These are the activations of a small neural network, seen along a few directions. Each row is one input.
In each table, some parts of the input vary, and every possible input appears once, in random order.
A made-up example of a description, with smaller parts first: one of 2 separate values, together with either a single point or one of 9 places around a ring or (one of 4 places along a line, together with one of 5 places around a ring).
Shared parts are said once, and a part with two or three values counts as separate values.

Other details of the inputs vary at random and push rows far along three fixed directions, the same in every table; ignore that.

A family of inputs:
x1: 66; 324; -148; 421; 39; -23; -181; -181; 356; -99; -167
x2: -8; -182; 191; -319; -152; -116; 379; 202; -305; 144; 61
x3: 264; -414; 360; 131; -93; -17; 543; -166; 147; -176; 68
x4: 612; 59; -45; 488; -353; -361; 266; -135; 175; -186; -2
x5: 293; -425; 421; 43; -33; -116; 468; 62; 255; -176; 32
x6: 540; 79; 64; 591; -416; -416; 167; 23; 164; -190; -138
x7: -207; -140; 331; -50; 300; 210; -302; -158; 619; -66; 159
x8: -258; 408; -307; 112; 43; -34; -495; 55; -307; 14; -231
x9: 180; 227; -1; 421; 1; 93; -251; -175; 377; -198; -307
x10: 371; 196; -176; 161; -238; -432; 128; 344; -469; -40; 50
x11: 701; 96; 151; 450; -465; -223; 28; -112; 264; -156; 158
x12: 199; -430; 188; 77; -166; -89; 556; -91; 341; -105; 210
x13: 29; -230; 68; -264; -23; -58; 435; 52; -403; 157; 205
x14: -31; 303; -318; 20; 36; 83; -466; -40; -292; 21; -187
x15: -120; -204; 234; -224; -101; -93; 419; 179; -456; 94; 100
x16: -391; -83; -73; -509; 282; 211; -50; -87; -133; 262; 110
x17: 357; -403; 317; -7; -119; -61; 508; -127; 255; -27; 100
x18: -161; 201; -390; 37; -41; 81; -352; 99; -405; -23; -47
x19: 407; 165; -195; 3; -337; -247; 138; 160; -511; 40; 6
x20: -51; 175; -377; -71; -82; 51; -314; 118; -273; 34; -54
x21: -496; -180; -170; -401; 249; 266; -67; 36; -257; 196; 149
x22: -69; -210; 113; -334; 58; -214; 480; 228; -311; 127; 273
x23: -59; 335; -316; -36; 98; -80; -450; 195; -282; -7; -165
x24: -183; 354; -310; 107; 173; -28; -510; 146; -341; -88; -168
x25: -395; -153; 157; 10; 283; 110; -78; -271; 499; 12; -74
x26: -269; -121; 178; 21; 327; 265; 97; -209; 369; 14; -54
x27: 406; 213; -166; 11; -289; -434; 126; 329; -334; 16; 77
x28: -493; -189; -123; -345; 245; 297; -52; -3; -195; 93; 96
x29: -249; -128; 244; 105; 306; 313; 58; -243; 372; -106; -123
x30: 12; -242; 113; -242; -23; -19; 462; 33; -386; 80; 161
x31: 100; 176; -1; 415; -67; -9; -426; -156; 383; -212; -358
x32: -37; -119; 180; -222; -10; 9; 568; 138; -362; 119; 141
x33: 147; 58; -206; 193; -128; -22; -209; -91; 325; -101; -52
x34: -158; -263; 206; -94; 341; 136; -73; -100; 485; -66; -69
x35: -530; -35; 3; -520; 233; 141; -104; 29; -100; 289; 36
x36: -143; -89; 179; -52; 215; 202; 101; -213; 507; 22; -37
x37: 398; 88; -261; 4; -439; -256; 135; 299; -430; 52; 110
x38: -143; -386; 149; -44; 132; 300; 14; -175; 422; -104; -30
x39: 53; 37; 242; -260; -155; 38; 297; 158; -246; 226; 368
x40: -266; -221; 193; 70; 420; 164; -90; -182; 482; -210; -114
x41: -42; 408; -284; -39; 23; 38; -271; 114; -280; 152; -119
x42: -433; 23; 9; -449; 293; 297; 29; 43; -245; 234; -3
x43: -145; 385; -314; -77; -49; -65; -468; 155; -322; 162; -169
x44: 130; 189; -126; 299; -171; 106; -540; -137; 397; -134; 66
x45: 72; 348; 18; 370; -147; 2; -655; -148; 453; -87; -69
Description of these inputs: one of 5 separate values, together with either a single point or (one of 2 separate values, together with one of 4 places along a line).
Changing only the choice among 5 separate values turns x20 into x23. The same change can be made to x33. Which row results? -> x27
Change only the place on the line of 4 in x14. List by row number the other rows that result. -> x16, x17, x19
Change only the choice among 2 separate values in x38. List by row number the other rows that result. -> x18
Change only the choice among 5 separate values in x22. List by row number the other rows that result. -> x1, x4, x12, x25

A family of inputs:
x46: 237; -388; 304; -14; -216; -232; 516; -125; 541; 2; 52
x47: 312; 451; -270; -34; -277; -284; 314; 226; -449; 296; 234
x48: -113; 300; -124; 255; 79; 251; -539; -8; 370; -102; -404
x49: 132; -679; 111; -368; -248; 96; 925; 113; -303; 12; 329
x50: 664; 202; 22; 349; -405; -206; -201; 44; 338; -259; 16
x51: 255; 16; -304; 109; -405; -124; 137; 77; -689; 52; 152
x52: -359; 394; -225; -146; 259; 204; -386; 256; -376; 210; -40
x53: 507; -135; -353; 461; -413; -175; -64; -134; 151; -299; -205
x54: -509; -231; 126; -640; 339; 178; 292; -96; 10; 470; 249
x55: -153; 434; -237; -340; 235; 237; -504; 127; -377; 264; 218
x56: 249; -402; 603; 280; -247; -138; 479; 19; 349; -148; 54
x57: -696; -198; 255; -571; 211; 221; 338; -109; -20; 329; 371
x58: -391; -318; 334; -22; 194; 126; 9; -420; 744; 31; 53
x59: 369; -410; 446; 67; -46; -153; 637; -97; 274; -148; -270
x60: 154; 77; -141; -102; -372; -352; 20; 497; -549; 66; -75
x61: 224; 246; -11; 63; -188; -369; 257; 224; -815; 80; -74
x62: -257; 163; -583; -245; 68; 418; -340; -41; -441; 141; -119
x63: 401; 161; 10; 506; -378; -231; -48; 229; 246; -272; -234
x64: 246; -444; 438; 32; -211; -68; 418; 83; 382; -82; -128
x65: 519; 5; -163; 761; -481; -96; 61; -167; 153; -416; 8
x66: -308; 446; -253; -145; 477; 144; -226; 61; -525; 160; -188
x67: 132; 302; 13; 75; -330; -165; 156; 422; -680; 107; 149
x68: 530; 214; -9; 508; -84; -376; 100; -37; -18; -170; -344
x69: 177; -63; -347; 68; -477; -202; 105; 139; -728; 1; 146
x70: -207; -393; 486; -84; 185; 219; -256; -324; 678; -103; 140
x71: 413; 419; -31; 520; -374; -241; 125; -130; 215; -45; 84
x72: -245; 437; -113; -248; 129; 249; -547; 73; -398; 189; 256
x73: 434; -684; 173; 100; -283; 75; 580; -251; 397; -176; -36
x74: -669; -289; 387; -417; 218; 284; 177; 148; -139; 119; 194
x75: -148; 340; -179; 317; 332; 98; -451; -174; 290; -245; -536
x76: -416; 422; -420; -321; 64; 65; -312; 67; -214; 284; -2
x77: 59; 219; -131; -3; 70; 160; -792; -175; 343; -23; -228
x78: 255; -479; 107; -274; -104; 107; 915; 78; -412; 147; 422
x79: 132; 321; -92; 139; 74; 306; -709; -208; 525; -105; -188
x80: 52; 227; -280; 282; 327; -114; -833; -13; 597; -313; -4
x81: -448; -277; 412; -576; 205; 330; 46; -3; -47; 153; 452
x82: 309; -395; 426; -495; -133; -118; 556; 194; -223; 234; 469
x83: 386; 170; 71; 594; -234; -429; -2; -47; -20; -311; -316
x84: -417; -393; 151; -125; 528; 0; 178; -224; 889; -48; 174
x85: -485; 185; -370; -193; 356; -120; -448; 447; -295; 26; 0
x86: 616; -37; -268; 583; -315; -133; 29; -201; 169; -222; -103
x87: 288; 383; -268; -185; -426; -214; 278; 233; -436; 285; 71
x88: -146; 237; -300; 415; 600; -161; -478; -64; 373; -363; -396
x89: -302; -337; 374; -13; 355; 247; -39; -144; 609; -13; -111
x90: -471; -375; 83; -374; 274; 515; 292; -184; -242; 150; 330
x91: -263; 306; -112; -304; 84; 135; -632; 55; -402; 227; 182
x92: -60; -45; -570; 445; 330; 46; -505; -225; 495; -431; -138
x93: -411; 462; -160; -87; 357; 151; -255; 32; -608; 116; -131
x94: 293; 291; -117; -119; -177; -215; 379; 302; -762; 78; -204
x95: -128; 222; -193; 253; 279; -43; -534; -178; 235; -198; -562
x96: 150; 290; -15; 72; -228; -346; 352; 296; -851; -33; 8
x97: -611; -200; 222; -551; 237; 191; 236; -148; -59; 417; 278
x98: 156; -465; 566; 236; -268; -189; 399; 55; 359; -212; 24
x99: -138; -421; 341; -221; 239; 218; -248; -246; 729; -82; 16
x100: -297; -285; 179; -273; 214; 224; 45; -328; 619; 176; -95
Changing only one part turns x84 into x80. The same change can be made to x57. Which row results? -> x81
What is each input in this table made of? -> one of 5 separate values, together with either a single point or (one of 2 separate values, together with one of 5 places around a ring)
Change only the place on the ring of 5 in x75. List by row number the other rows that result. -> x66, x93, x94, x96
Change only the choice among 2 separate values in x65. List by row number the other rows that result. -> x69
List by row number the other rows that have the choice among 5 separate values in common with x64. -> x48, x52, x56, x60, x63, x67, x74, x85, x89, x98
Change only the choice among 2 separate values in x83. List by row number the other rows that result. -> x96
